These are the activations of a small network on made-up records, seen along a few directions, one row for each record.
After each row come some of the record's fields: VAV, LOSU, TIR, VAKIL.
The largest differences between rows may come from other fields.
In the rows, 500 means zero.
Strong random noise was added to every row along 8 fixed directions; ignore it. To show where, here is one row again and again, with new noise each time:
[681 629 643 412 656 556 465 314 584 498 519 398 334 662 583 298 356 424
 513 498 467 434 525 529 520 287 477 510 425 405]
[685 497 511 352 462 697 334 671 442 542 457 331 574 784 422 470 548 607
 504 541 551 510 515 441 602 208 528 574 286 478]
[563 407 580 674 743 591 537 203 548 512 450 445 215 229 400 350 354 359
 609 651 524 404 633 532 547 527 323 385 670 326]
[582 571 650 602 557 203 472 641 659 669 441 477 584 424 733 459 648 480
 456 675 441 444 424 558 396 479 758 507 438 443]
[323 382 476 580 434 687 655 661 245 499 466 661 783 439 287 757 540 605
 470 731 642 636 670 487 467 547 527 541 613 701]
[501 414 713 557 297 919 410 532 416 495 613 374 518 390 246 444 601 651
 399 663 692 672 729 332 550 621 223 603 585 463]
[576 429 444 521 415 643 596 724 464 472 211 638 579 431 392 606 519 422
 572 525 477 502 567 432 552 449 687 457 645 574]
[523 388 438 665 680 379 654 512 483 566 320 544 581 382 451 574 458 384
 612 672 450 462 631 638 455 366 670 448 586 450]
[295 439 553 798 537 307 664 430 536 732 440 587 651 325 526 582 636 424
 496 707 534 499 538 653 445 763 496 440 754 493]
[537 674 682 332 559 497 289 697 448 520 601 603 444 490 732 525 569 693
 367 716 618 392 201 310 487 542 632 476 269 710]

[655 570 566 472 309 501 501 614 741 444 292 551 423 478 541 353 658 385
 507 304 456 511 514 357 587 615 561 496 716 409] -> {VAV: nasi, LOSU: pap, TIR: zulid, VAKIL: fabit}
[485 546 530 509 521 464 538 463 572 472 420 593 477 470 478 451 561 473
 511 480 552 521 469 448 517 616 478 439 625 506] -> {VAV: nasi, LOSU: pap, TIR: zako, VAKIL: puz}
[325 482 390 576 706 356 640 215 419 642 531 546 413 633 592 545 328 386
 593 485 431 372 387 744 528 514 424 417 614 533] -> {VAV: lami, LOSU: pap, TIR: zulid, VAKIL: feru}
[504 447 401 575 832  89 560 542 526 648 415 420 704 669 620 582 526 465
 588 695 470 401 528 779 407 216 741 488 357 410] -> {VAV: nasi, LOSU: pap, TIR: zako, VAKIL: fir}
[480 486 622 573 482 778 348 341 538 445 513 502 213 216 422 407 368 465
 575 543 561 422 475 363 546 774 200 376 533 452] -> {VAV: lami, LOSU: legot, TIR: det, VAKIL: puz}
[543 498 552 426 381 724 427 531 488 463 535 463 397 554 472 442 470 540
 468 404 511 507 459 412 573 541 417 545 532 512] -> {VAV: lami, LOSU: pap, TIR: zulid, VAKIL: fir}
[442 512 544 459 535 517 529 556 470 458 481 568 601 593 464 551 553 547
 478 596 633 532 552 483 537 505 479 506 504 570] -> {VAV: nasi, LOSU: pap, TIR: zako, VAKIL: fabit}
[272 314 360 715 269 476 613 696 430 615 409 610 741 242 344 741 625 503
 539 570 487 541 529 521 453 806 507 421 616 555] -> {VAV: lami, LOSU: legot, TIR: det, VAKIL: kes}
[667 275 301 575 599 399 230 690 557 500 340 420 300  96 418 489 649 554
 611 599 518 350 348 327 617 488 571 343 429 345] -> {VAV: nasi, LOSU: legot, TIR: zako, VAKIL: fabit}
[497 475 437 579 482 545 542 375 616 495 337 523 398 386 489 455 349 326
 636 387 393 392 467 546 535 639 445 362 557 438] -> {VAV: lami, LOSU: legot, TIR: det, VAKIL: fir}
[624 439 429 546 542 561 524 427 551 407 386 469 218 276 427 389 458 383
 562 382 393 446 546 421 585 469 499 469 683 381] -> {VAV: lami, LOSU: pap, TIR: zulid, VAKIL: fabit}
[220 623 429 509 386 432 665 417 471 528 560 729 695 543 555 640 431 441
 485 383 488 523 384 581 428 798 462 425 529 664] -> {VAV: lami, LOSU: legot, TIR: zulid, VAKIL: kes}
[496 511 531 397 465 680 410 735 333 324 456 753 443 280 480 642 428 593
 494 585 542 432 370 279 479 589 636 418 420 749] -> {VAV: lami, LOSU: legot, TIR: zulid, VAKIL: puz}
[484 543 433 428 498 546 485 529 450 559 473 501 413 631 600 514 465 495
 493 423 424 397 296 540 562 457 553 485 489 598] -> {VAV: lami, LOSU: pap, TIR: det, VAKIL: fir}
[475 598 580 505 102 658 406 440 672 650 551 310 624 791 467 352 677 466
 425 240 464 598 491 512 585 725 236 569 536 371] -> {VAV: lami, LOSU: legot, TIR: det, VAKIL: kes}
[399 466 414 557 545 631 739 237 480 461 369 625 406 521 370 497 374 309
 607 405 500 470 635 581 587 588 322 435 863 535] -> {VAV: nasi, LOSU: pap, TIR: det, VAKIL: fabit}
[326 548 399 457 486 408 460 485 404 574 616 545 602 666 526 596 607 609
 435 468 572 496 288 529 565 612 408 504 425 622] -> {VAV: lami, LOSU: pap, TIR: zako, VAKIL: fabit}
[651 515 585 530 410 458 545 657 616 402 404 505 558 341 508 479 460 439
 524 477 398 533 649 487 385 411 656 513 415 392] -> {VAV: lami, LOSU: legot, TIR: zako, VAKIL: fabit}
[260 418 245 587 484 341 653 631 304 613 453 643 694 566 479 773 624 508
 497 511 481 495 374 624 521 550 650 496 627 698] -> {VAV: lami, LOSU: pap, TIR: zulid, VAKIL: kes}
[402 377 517 569 693 722 525 251 339 391 644 461 419 318 276 538 270 541
 566 690 604 482 704 551 458 491 238 445 408 445] -> {VAV: lami, LOSU: legot, TIR: det, VAKIL: fir}
[334 362 369 523 539 717 486 332 296 529 606 470 551 614 245 582 483 577
 492 568 694 563 574 528 621 552 187 475 554 527] -> {VAV: nasi, LOSU: legot, TIR: zako, VAKIL: kes}
[632 433 467 509 621 579 631 352 504 439 435 402 386 577 387 430 270 337
 598 454 407 500 689 655 515 227 511 547 568 410] -> {VAV: lami, LOSU: pap, TIR: zako, VAKIL: kes}
[434 558 567 552 422 364 647 448 617 540 440 566 590 543 564 480 597 411
 475 449 483 565 552 559 431 638 538 526 690 469] -> {VAV: nasi, LOSU: pap, TIR: det, VAKIL: feru}
[588 441 334 413 410 383 193 723 481 697 584 234 690 829 523 539 785 726
 461 503 559 498 338 500 583 303 513 557 165 433] -> {VAV: nasi, LOSU: legot, TIR: det, VAKIL: kes}
[473 440 575 647 481 245 560 574 557 547 658 388 806 497 465 514 726 629
 388 676 584 741 765 590 314 468 531 674 424 356] -> {VAV: nasi, LOSU: pap, TIR: det, VAKIL: kes}
[552 433 470 589 450 406 559 647 579 511 328 519 677 363 453 575 566 438
 576 515 425 516 615 563 441 480 642 458 465 394] -> {VAV: lami, LOSU: legot, TIR: zako, VAKIL: rem}
[440 708 879 565 265 481 755 452 593 385 661 668 617 319 669 469 493 435
 277 519 438 731 703 453 217 701 619 667 759 580] -> {VAV: nasi, LOSU: legot, TIR: zako, VAKIL: feru}
[489 239 314 678 589 505 700 474 339 524 486 378 515 395 301 573 401 425
 567 562 357 576 740 664 443 266 576 601 649 424] -> {VAV: lami, LOSU: pap, TIR: det, VAKIL: kes}
[309 626 736 538 461 344 771 433 404 400 917 530 877 523 514 554 541 656
 241 675 578 870 893 602 132 477 557 803 532 581] -> {VAV: nasi, LOSU: pap, TIR: zulid, VAKIL: kes}
[443 453 565 619 502 588 720 481 435 493 432 587 560 417 396 570 368 414
 533 595 467 577 708 642 410 475 541 538 695 547] -> {VAV: lami, LOSU: pap, TIR: zako, VAKIL: puz}
[371 539 426 456 407 480 432 549 474 624 504 543 633 673 544 592 637 595
 441 482 600 477 349 490 550 612 436 461 463 582] -> {VAV: nasi, LOSU: legot, TIR: det, VAKIL: fir}
[654 470 525 565 801 270 322 479 612 585 477 375 225 334 675 367 568 450
 569 700 510 279 322 505 568 428 570 397 407 347] -> {VAV: nasi, LOSU: pap, TIR: zulid, VAKIL: kes}
[519 341 380 552 394 552 667 802 348 344 309 684 685 255 313 725 528 533
 525 561 493 619 692 398 422 408 786 488 628 658] -> {VAV: nasi, LOSU: legot, TIR: zako, VAKIL: puz}
[493 448 570 538 672 592 567 503 376 415 481 591 413 395 482 558 402 507
 517 720 596 454 589 482 517 438 482 485 597 583] -> {VAV: nasi, LOSU: pap, TIR: zako, VAKIL: fabit}
[568 426 421 652  80 416 497 726 757 717 198 418 678 546 460 442 846 362
 517 214 346 575 515 494 567 623 599 511 764 353] -> {VAV: nasi, LOSU: legot, TIR: det, VAKIL: puz}
[485 572 527 550 476 453 484 378 608 555 476 503 410 461 532 449 551 463
 486 474 481 450 460 517 550 648 405 451 585 460] -> {VAV: lami, LOSU: legot, TIR: det, VAKIL: fabit}
[591 501 626 625 576 348 524 529 719 444 333 618 356 207 606 416 539 389
 540 572 498 429 525 423 472 668 605 414 653 380] -> {VAV: nasi, LOSU: pap, TIR: zulid, VAKIL: fir}
[428 416 531 543 488 745 300 297 438 541 650 369 290 354 382 423 472 577
 521 586 670 450 418 374 607 739  85 421 464 419] -> {VAV: nasi, LOSU: legot, TIR: det, VAKIL: feru}

Which values does each new row have?
[477 533 486 375 428 858 371 486 460 357 438 636 262 301 431 499 309 507
 583 430 577 340 293 275 612 755 296 298 408 597] -> {VAV: lami, LOSU: legot, TIR: det, VAKIL: fir}
[472 470 536 456 402 618 315 716 370 481 600 474 598 405 438 591 541 709
 481 623 610 504 431 362 478 566 483 494 214 592] -> {VAV: lami, LOSU: legot, TIR: zulid, VAKIL: puz}
[485 424 524 549 511 648 495 553 446 458 425 599 406 312 408 535 517 493
 536 558 579 503 563 396 516 624 450 439 665 537] -> {VAV: nasi, LOSU: pap, TIR: zulid, VAKIL: puz}
[581 555 566 463 606 376 283 569 611 543 449 545 239 354 646 380 628 538
 492 525 564 332 235 321 586 659 524 370 488 499] -> {VAV: nasi, LOSU: pap, TIR: zulid, VAKIL: puz}
[400 303 307 618 731 293 543 610 364 528 369 629 505 243 436 710 560 529
 606 767 575 393 439 512 486 546 636 384 559 569] -> {VAV: nasi, LOSU: pap, TIR: det, VAKIL: feru}
[772 607 731 331 474 631 410 441 629 352 562 325 334 611 496 270 443 504
 443 460 527 589 667 407 476 304 457 637 435 358] -> {VAV: nasi, LOSU: pap, TIR: zako, VAKIL: feru}
[586 536 579 403 284 731 624 685 483 300 414 570 695 498 420 551 324 467
 502 423 408 613 723 463 359 372 657 572 379 555] -> {VAV: lami, LOSU: legot, TIR: det, VAKIL: fir}
[257 508 390 600 416 369 659 361 507 671 466 570 749 700 476 584 570 426
 481 405 539 555 514 673 534 656 371 472 657 519] -> {VAV: nasi, LOSU: legot, TIR: zako, VAKIL: fabit}
[551 722 600 328 602 353 570 508 595 377 453 716 436 593 727 460 449 451
 447 441 493 426 381 418 471 500 668 474 526 631] -> {VAV: nasi, LOSU: pap, TIR: zako, VAKIL: fabit}
[400 563 480 571 267 591 717 330 606 468 398 567 638 619 390 474 425 291
 556 199 374 630 693 584 474 599 415 524 704 473] -> {VAV: lami, LOSU: legot, TIR: det, VAKIL: puz}
[582 375 371 531 660 469 320 552 425 625 447 292 545 596 415 525 549 565
 615 607 484 419 462 589 570 277 483 459 264 386] -> {VAV: lami, LOSU: legot, TIR: zako, VAKIL: puz}
[472 429 400 562 597 483 597 521 423 594 344 527 558 628 449 567 510 407
 593 535 487 445 511 607 584 376 543 476 628 545] -> {VAV: nasi, LOSU: pap, TIR: zako, VAKIL: puz}
[462 523 689 611 362 530 487 560 633 597 387 568 459 360 556 419 681 455
 464 555 573 505 449 426 532 811 433 443 708 493] -> {VAV: nasi, LOSU: pap, TIR: det, VAKIL: puz}
[550 450 387 430 600 449 431 599 373 393 600 530 508 387 475 583 501 639
 457 619 539 526 486 415 421 342 623 518 338 553] -> {VAV: nasi, LOSU: legot, TIR: det, VAKIL: kes}
[605 276 494 743 290 499 535 800 636 546 264 424 546 128 395 513 674 421
 562 532 384 555 662 491 469 561 692 528 697 311] -> {VAV: lami, LOSU: pap, TIR: zulid, VAKIL: fir}
[438 659 652 455 592 585 431 193 567 453 637 608 246 407 576 358 358 432
 497 454 536 398 376 436 512 731 281 385 510 502] -> {VAV: lami, LOSU: legot, TIR: zulid, VAKIL: puz}
[579 432 218 445 622 455 552 593 472 476 232 526 613 624 425 621 342 386
 731 414 399 359 471 626 530 227 667 379 270 455] -> {VAV: lami, LOSU: legot, TIR: det, VAKIL: fir}
[523 594 687 413 538 438 407 572 509 310 682 615 399 240 608 477 562 646
 345 632 633 551 431 261 393 657 545 516 418 611] -> {VAV: nasi, LOSU: pap, TIR: zako, VAKIL: kes}
[466 440 387 476 501 598 642 523 353 439 458 463 781 719 297 647 410 511
 548 509 479 609 749 646 456 239 529 561 406 507] -> {VAV: lami, LOSU: legot, TIR: zako, VAKIL: fir}
